A small network was shown many inputs. Here are its activations along a few directions, one row for each input.
In each table, some parts of the input vary, and every possible input appears once, in random order.
Descriptions start from the smaller parts, as in this example, which fits no table here: ring(5) and (point or line(9) or (values(3) and line(4))).
Shared parts are said once, and a part with two or three values counts as separate values.
(in the rows, 128 means zero)

Other details of the inputs vary at random and push rows far along three fixed directions, the same in every table; ignore that.

Rows:
x1: [148 113 123 116 179 141 141 130 156 169 129]
x2: [120 137  71 100 126 123 135 122 103 188  70]
x3: [148 106 175 166 100 105 116  97 164  81 176]
x4: [136 120 161 149 114  89 140 144 134 107 107]
x5: [169 110  85 109 204 189 134 140 182 110 173]
x6: [140 148 179 176  63  66 126 138 152  52 159]
x7: [144 124 130 135 193 182 111 107 156 100 220]
x8: [144 105 103 123 134 153 113  95 150 127 147]
x9: [167 138 144 136 166 127 133 146 177  96 176]
x10: [160 171 173 175  99 107 125  95 122  63 154]
x11: [ 70 139 127 129  84 104 126 129  71 146 124]
x12: [134 151 183 175  99  98 133 113 116  40 131]
x13: [ 96 169 121 133  77 102 120 117  75 166 136]
x14: [ 93 128  90 123  61 101 123 127 103 146 112]
x15: [118 118  74 100 107 138 119  92 110 200 116]
x16: [ 91 114 117 122 120 143 107  81  85 190 144]
x17: [124 118 158 146  64  84  94  79 127 131 167]
x18: [ 99 115  91 115  99 109 137 139  95 165  58]
x19: [107 130 129 150  31  78 116 137 105  73 121]
x20: [173 197 126 128 184  89 198 229 150 118  46]
x21: [177 100 138 126 195 170 122  97 194 138 202]
x22: [139  75 148 133 169 156 116 135 179 102 213]
x23: [ 72  82 118 121 134 157 105  88  88 187 151]
x24: [179 181  99 135 190 118 203 195 150  91  10]
x25: [167 171 147 134 182  87 198 204 149 101  30]
x26: [109 137 129 142  29  74 117 129 106  72 123]
x27: [136 128 129 142  87 100 134 121 126  76  99]
x28: [155 215 132 146 173 104 188 204 115  91  57]
x29: [102  88 178  76  97 152  83 133 107 182  64]
x30: [105 145  88 115  62  95 111 121  99 149 118]
x31: [124 103 151 152 161 167 114 123 144  74 206]
x32: [ 90  99 137  56 193 220 106 146  87 221  45]
x33: [119 131  34  71 172 166 145 147 118 233 105]
x34: [135 161 143 149 139 121 133 111 112 111 123]
x35: [149 119 127 137 235 190 150 122 160 119 148]
x36: [116 105 151 131 100 105 117 129 142 112 175]
x37: [ 98  66 148  76  67 180  57  94 104 153  94]
x38: [168 109 133 124 177 163 119 119 191 127 226]
x39: [ 70 126 102 119 126 140 125 119  88 187 138]
Description of these inputs: values(3) and (point or (values(2) and line(6))).
The inputs of x26 and x36 match in every part but the values(3) part. If x15 is changed in the same way as x26 into x36, which row does it become? -> x21
Which other rows agree with x16 in the values(3) part? List them by row number. -> x7, x10, x11, x12, x13, x23, x28, x31, x32, x34, x35, x39
Start at x18 and move only the line(6) part, one step at a time. The first step leads to x27. Which rows follow, in order? -> x24, x8, x2, x15

Rows:
x40: [144 126 133 128 176 152 140 137 146 124 132]
x41: [138 145 155 140  82 102 120 127 122  87 110]
x42: [166 135 148 147 180 148 142 139 162  75 136]
x43: [116 130 118 117 138 139 130 127 109 152 109]
x44: [125 138  99 117 162 127 158 160 124 157  90]
x45: [133 130 127 123 156 149 130 132 128 133 121]
x46: [160 133 131 134 162 128 144 142 160 104 134]
x47: [ 94  94 133 121  90 144  83  75 107 155 178]
x48: [155 145 128 141 154 127 143 148 154  90 148]
x49: [109 128 109 125 125 121 134 121 109 166 122]
x50: [127 143 119 129 142 119 142 136 127 147 130]
x51: [110 143 122 121 114 104 144 153 103 146  73]
x52: [128 130 132 125 115 119 131 134 124 136 104]
x53: [141 148 125 137 109 105 134 134 132 115 130]
x54: [114  81 115 102 175 176 114 116 145 172 164]
x55: [144 135 116 118 168 138 151 156 138 137  81]
x56: [137 127 122 124 166 142 144 151 140 124 106]
x57: [143 136 133 127 126 129 131 134 130 106 105]
x58: [161 132 137 128 160 148 133 141 153  94 119]
x59: [139 134 142 155  74 103 115 105 134  79 155]
x60: [126 131 124 130 130 112 138 140 130 132 127]
x61: [120 148  97 121 141 119 156 158 115 151  87]
x62: [148 122 155 153 130 134 121 108 146  71 162]
x63: [110 122 121 116 126 128 132 139 115 158 107]
x64: [ 90  96 121 124  79 119  93  88 116 163 191]
x65: [128 158 110 134 138 114 155 147 114 137  94]
x66: [136 135 132 134 138 123 144 146 130 103 103]
x67: [151 144 109 129 175 142 152 154 151 107 130]
x68: [111 153 136 141  43  62 123 123  99 132 112]
x69: [107 112 142 133  61 104  99  96 110 129 136]
x70: [138 124 142 135 130 138 119 130 138  93 138]
x71: [129 121 143 129 111 120 120 122 132 126 125]
x72: [136 127 159 140 119 133 112 113 135  99 155]
x73: [117  86 139 120  99 154  83  82 133 136 188]
x74: [116 163 104 124 126 101 151 150 101 166  93]
x75: [141 131 165 157 104 115 117 109 137  70 154]
x76: [161 132 126 137 161 135 145 139 158  98 131]
x77: [108  96 104 111 159 153 119 103 129 189 168]
x78: [113 123 119 110 144 148 125 127 112 170 120]
x79: [124 140 141 136  94 109 125 134 112  97 108]
x80: [131 140 102 124 162 141 141 132 131 144 134]
x81: [103 161  93 117  84  87 143 144  88 175  68]
x82: [117  90 119 109 178 175 116 108 141 174 164]
x83: [175 126 170 163 123 127 122 115 169  26 161]
x84: [102  85 104  91 161 181 109 116 127 191 155]
x85: [108 132 125 116 108 121 124 137 104 145 101]
x86: [100 147 153 136  45  79 113 131  89 123  98]
x87: [116  86 143 119 100 152  82  82 135 138 187]
Describe the family of inputs behind these rows. -> values(3) and (ring(6) or (values(2) and line(5)))
The inputs of x55 and x56 match in every part but the values(3) part. If x87 is changed in the same way as x55 into x56, which row does it become? -> x86
The inputs of x73 and x78 match in every part but the values(3) part. If x68 is changed in the same way as x73 into x78, which row does it become? -> x50
Change only the values(2) part in x47. List by row number the other rows that result. -> x75
Change only the line(5) part in x66. List by row number the other rows that result. -> x51, x54, x56, x63
Change only the ring(6) part in x68. List by row number the other rows that result. -> x46, x53, x59, x76, x81

Rows:
x88: [134 151 136 167  50  63 128 124 136  84 167]
x89: [125  92  80 109 160 143 133 125 161 175 176]
x90: [174 144 171 138 165 146 138 137 152  85 120]
x91: [142 127 169 136 119 125 118 126 131 101 124]
x92: [ 97  67 155 117  88 146  85  82 120 156 170]
x93: [168 127 132 132 177 156 140 151 163  59 113]
x94: [128 173 166 166 137  99 153 148 118  74 153]
x95: [107 116 151 120 102 128 101 103 114 155 124]
x96: [107 153  74 113 130  96 155 143 100 206  96]
x97: [137  91  87 111 161 151 124 116 165 153 173]
x98: [ 90  79 116 111  77 146  86  90 110 145 154]
x99: [153 166 135 151 199 141 158 136 136  98 142]
x100: [ 64 179 115 134 106  90 151 158  42 200  51]
x101: [126 105 109 106 157 178 112 112 140 144 140]
x102: [161 126 139 128 152 146 138 159 163  64 118]
x103: [108 139 162 125  64  81 121 151  99 133  72]
x104: [106  86 116 113 100 157  88  86 117 142 166]
x105: [142 104  92 115 165 159 127 107 158 157 170]
x106: [148 159 122 154 111  98 138 122 138  97 136]
x107: [132 143 109  90 212 145 175 192 120 190  18]
x108: [139 161 152 150  57  96 120 118 105  70 104]
Describe the family of inputs behind these rows. -> values(3) or ring(6) or (values(2) and line(6))
